These are the activations of a small neural network, seen along a few directions. Each row is one input.
Each table varies a few parts of the input and shows all the possible inputs, shuffled.
A made-up example of a description, with smaller parts first: one of 4 places along a line, together with either a single point or (one of 2 separate values, together with one of 5 places around a ring) or one of 11 places along a line.
Shared parts are said once, and a part with two or three values counts as separate values.

Rows:
r1: [14 -32 24 31 37 -4 -5 13 0 8 -31 8 -3 22]
r2: [-4 17 -6 18 -1 14 16 -22 -13 -35 22 -30 24 16]
r3: [18 8 18 -7 2 -11 4 29 -16 40 -11 32 -33 3]
r4: [9 12 -3 -13 -15 1 27 -14 0 21 13 4 2 -9]
r5: [-26 24 -37 3 14 18 49 -30 9 -5 -11 5 24 -24]
r6: [-55 -80 9 -58 -31 -9 39 51 -42 -72 17 59 -18 -86]
r7: [10 -5 -6 7 -31 3 -50 -5 9 -15 26 -31 -3 0]
r8: [29 -21 20 3 6 -2 -54 31 0 4 -18 -7 -18 -2]
r9: [19 -6 1 5 -14 -15 -30 -12 -1 -17 11 -32 12 7]
r10: [-21 28 -29 -36 -32 15 -12 -26 -2 3 50 -12 -4 -18]
r11: [-6 12 -10 27 23 26 29 -34 -3 -38 -3 -23 30 11]
r12: [14 -2 28 21 0 -2 -6 3 -2 -6 -1 -14 -5 27]
r13: [-2 21 -8 7 11 -5 45 -10 3 19 -5 12 5 -2]
r14: [5 0 4 24 26 5 16 -10 13 -18 -14 -19 24 17]
r15: [3 9 -7 -24 -25 -12 -14 8 -6 36 3 3 -13 3]
r16: [5 12 12 1 -12 -2 21 13 -4 40 5 14 -6 2]
r17: [17 3 16 22 -4 6 8 -2 14 -15 7 -20 6 14]
r18: [-3 8 -13 10 -26 24 -11 -16 4 -35 15 -47 12 -7]
r19: [-9 -8 -10 28 30 2 13 -17 23 -19 -28 -15 27 7]
r20: [-24 27 -21 -6 13 7 54 -35 -17 -4 10 4 13 4]
r21: [17 2 9 -29 -3 -26 -30 22 -9 41 0 25 -26 6]
r22: [8 -6 21 31 31 -2 12 -9 -2 -7 -18 0 11 30]
r23: [-4 12 -21 -1 18 4 42 -14 20 12 -21 21 13 -18]
r24: [-14 17 -22 7 -38 23 -35 -19 0 -34 35 -43 -9 4]
r25: [10 -31 7 25 32 -1 -9 12 8 -5 -59 15 7 15]
r26: [17 -17 18 4 -12 -3 -72 29 9 8 6 -6 -25 11]
r27: [23 -10 31 23 19 -12 -24 33 -5 9 -13 2 -10 23]
r28: [-15 9 -24 27 39 20 24 -28 10 -37 -12 -16 45 -8]
r29: [-4 34 -23 -28 -32 19 15 -23 -4 -2 27 -13 5 -19]
r30: [-1 15 7 -1 23 -5 36 -1 1 32 -7 25 3 15]
r31: [8 21 -16 -34 -41 2 -23 -8 4 16 34 2 -13 -9]
r32: [16 -6 2 -31 -14 -17 -53 12 -10 42 16 30 -36 -3]
r33: [24 -10 15 8 -5 -9 -30 4 10 -2 3 -25 -6 4]
r34: [6 0 2 7 -24 4 -62 18 15 1 19 -21 -8 17]
r35: [1 -6 4 28 30 1 4 4 23 -15 -44 -5 15 -1]
r36: [-65 -93 38 -26 -7 -28 1 52 -37 -118 10 17 -13 -50]
r37: [-5 5 -3 -29 -31 -4 -36 5 3 38 25 4 -18 0]
r38: [-22 32 -6 -7 -16 11 41 -26 -5 5 25 -12 0 -13]
r39: [-14 9 -19 8 10 -3 32 1 11 28 -32 27 -4 4]
r40: [6 -13 -7 -5 38 -15 12 9 -6 34 -45 45 -2 2]
r41: [4 22 -10 -31 -25 -19 -4 -7 -2 20 18 -6 -2 -1]
r42: [13 -11 12 -8 37 1 20 17 -5 42 -23 41 -1 6]
Q: What do these inputs look like to the network?
A: one of 2 separate values, together with either a single point or (one of 4 places along a line, together with one of 5 places along a line)
Q: The inputs of r23 and r19 match in every part but the choice among 2 separate values. If r16 is changed in the same way as r23 into r19, which row does it become?
A: r12
Q: Change only the choice among 2 separate values in r39. List by row number the other rows that result.
A: r35
Q: Start at r31 and move only the place on the line of 5, one step at a time. The first step leads to r41. Which rows follow, in order?
A: r4, r13, r23
Q: Start at r27 and move only the place on the line of 4, one step at a time. The first step leads to r12. Which rows follow, in order?
A: r17, r2

Rows:
r43: [-41 2 -31 -9 15 5 108 -40 -7 -51 4 -13 41 -42]
r44: [-28 62 -34 -45 -7 44 66 -36 -3 32 14 20 -3 -21]
r45: [-11 -24 21 69 74 -26 8 -7 -6 -49 -39 -12 3 25]
r46: [50 25 10 17 17 -14 -24 4 23 103 -21 -5 -18 35]
r47: [-19 -20 -10 35 58 -12 98 22 5 -11 -49 34 34 -9]
r48: [1 60 -40 13 -26 24 -47 -42 35 -24 17 -57 39 28]
r49: [46 14 -6 65 28 16 -48 2 45 6 -24 -16 30 52]
r50: [4 -75 41 -97 -117 -17 -94 74 -54 -62 95 41 -71 -62]
r51: [11 63 -17 -19 -39 13 -16 -28 1 64 42 -52 -4 13]
r52: [-1 12 -11 -6 44 5 42 -12 5 91 -56 42 13 5]
r53: [-47 4 3 36 7 8 20 -48 -11 -84 15 -65 11 5]
r54: [35 -121 75 -58 -55 -45 -114 110 -33 -15 3 83 -74 -31]
Q: The inputs of r43 and r47 match in every part but one. If r53 is changed in the same way as r43 into r47, which row does it become?
A: r45
Q: What do these inputs look like to the network?
A: one of 2 separate values, together with either a single point or one of 5 places around a ring

Rows:
r55: [25 -98 55 -53 -41 -41 -91 85 -35 -5 2 60 -59 -31]
r56: [18 7 9 26 33 1 6 -5 11 16 -36 5 11 18]
r57: [13 42 -16 6 -16 13 -13 -29 17 24 20 -37 5 13]
r58: [36 19 6 23 27 -1 -22 -1 27 72 -32 8 -3 38]
r59: [-47 14 -25 -12 -6 11 58 -17 -10 -45 22 -2 20 -23]
r60: [28 48 -17 3 -20 21 -29 -27 18 44 18 -32 1 21]
r61: [-21 -22 7 24 33 -7 54 -2 -5 -26 -31 23 9 -4]
r62: [-42 8 -19 -1 -8 9 40 -22 -14 -46 19 -19 16 -20]
r63: [-5 38 -22 -1 -9 7 -5 -27 9 -1 18 -32 15 7]
r64: [31 12 6 21 33 -4 -1 -4 17 49 -30 4 2 28]
r65: [1 -9 6 28 37 -1 27 3 7 -4 -29 7 12 14]
r66: [-22 -18 3 11 36 7 63 3 -8 -23 -31 27 17 -11]
r67: [8 -66 28 -79 -92 -21 -101 64 -38 -27 68 15 -58 -51]
r68: [-23 24 -20 5 -7 7 15 -22 2 -28 22 -27 14 1]
Q: What do these inputs look like to the network?
A: one of 2 separate values, together with either a single point or one of 6 places along a line
Q: The inputs of r64 and r57 match in every part but the choice among 2 separate values. If r61 is changed in the same way as r64 into r57, which row does it become?
A: r62
Q: Change only the choice among 2 separate values in r59. List by row number the other rows that result.
A: r66

Rows:
r69: [3 37 -42 -12 4 11 9 -21 15 23 -1 -13 34 -7]
r70: [17 35 -27 24 9 17 -29 -30 31 6 -7 -15 8 16]
r71: [-21 -43 23 -19 -3 -4 -20 36 -7 -28 -7 17 -19 -34]
r72: [22 6 5 -31 -28 9 5 0 -7 27 30 2 0 4]
r73: [14 32 -12 -1 -13 4 31 -33 -7 33 8 -16 2 1]
r74: [-19 -7 15 -20 2 -2 18 14 -12 14 9 33 -17 -16]
r75: [17 32 10 23 8 1 1 -16 15 31 0 -32 2 30]
r76: [-3 -29 32 -7 11 0 24 27 -10 -19 -3 15 -13 -10]
r77: [-13 -6 -19 15 41 3 25 -2 6 -24 -28 9 17 -22]
r78: [22 20 20 10 -22 5 -31 13 12 20 4 -15 -6 22]
r79: [-2 4 -11 -44 -37 -3 -40 22 -14 15 16 -9 -7 -20]
r80: [0 -36 14 2 1 -10 -60 28 -11 -13 -6 1 -18 12]
r81: [27 -9 12 40 17 -9 17 -9 0 9 -17 -16 19 27]
r82: [-16 15 -1 4 6 -6 48 -19 -9 17 -14 26 -19 -1]
r83: [29 -19 35 16 4 -9 -13 11 1 -7 -1 9 -8 20]
r84: [-31 19 -42 3 19 4 23 -8 5 8 -19 25 13 -8]
r85: [-4 -17 20 12 35 -7 53 -13 -10 -8 -14 8 -7 9]
r86: [7 -7 -19 30 50 4 -8 -8 23 -9 -20 -13 22 19]
r87: [-40 2 -23 3 -43 14 37 -35 -22 -106 45 -49 22 -16]
r88: [18 -5 10 -13 -34 -6 -69 17 4 8 16 -11 -11 0]
r89: [-26 -21 1 -36 -26 -16 -20 26 -4 2 10 40 -13 -26]
Q: What do these inputs look like to the network?
A: either a single point or (one of 4 places along a line, together with one of 5 places around a ring)
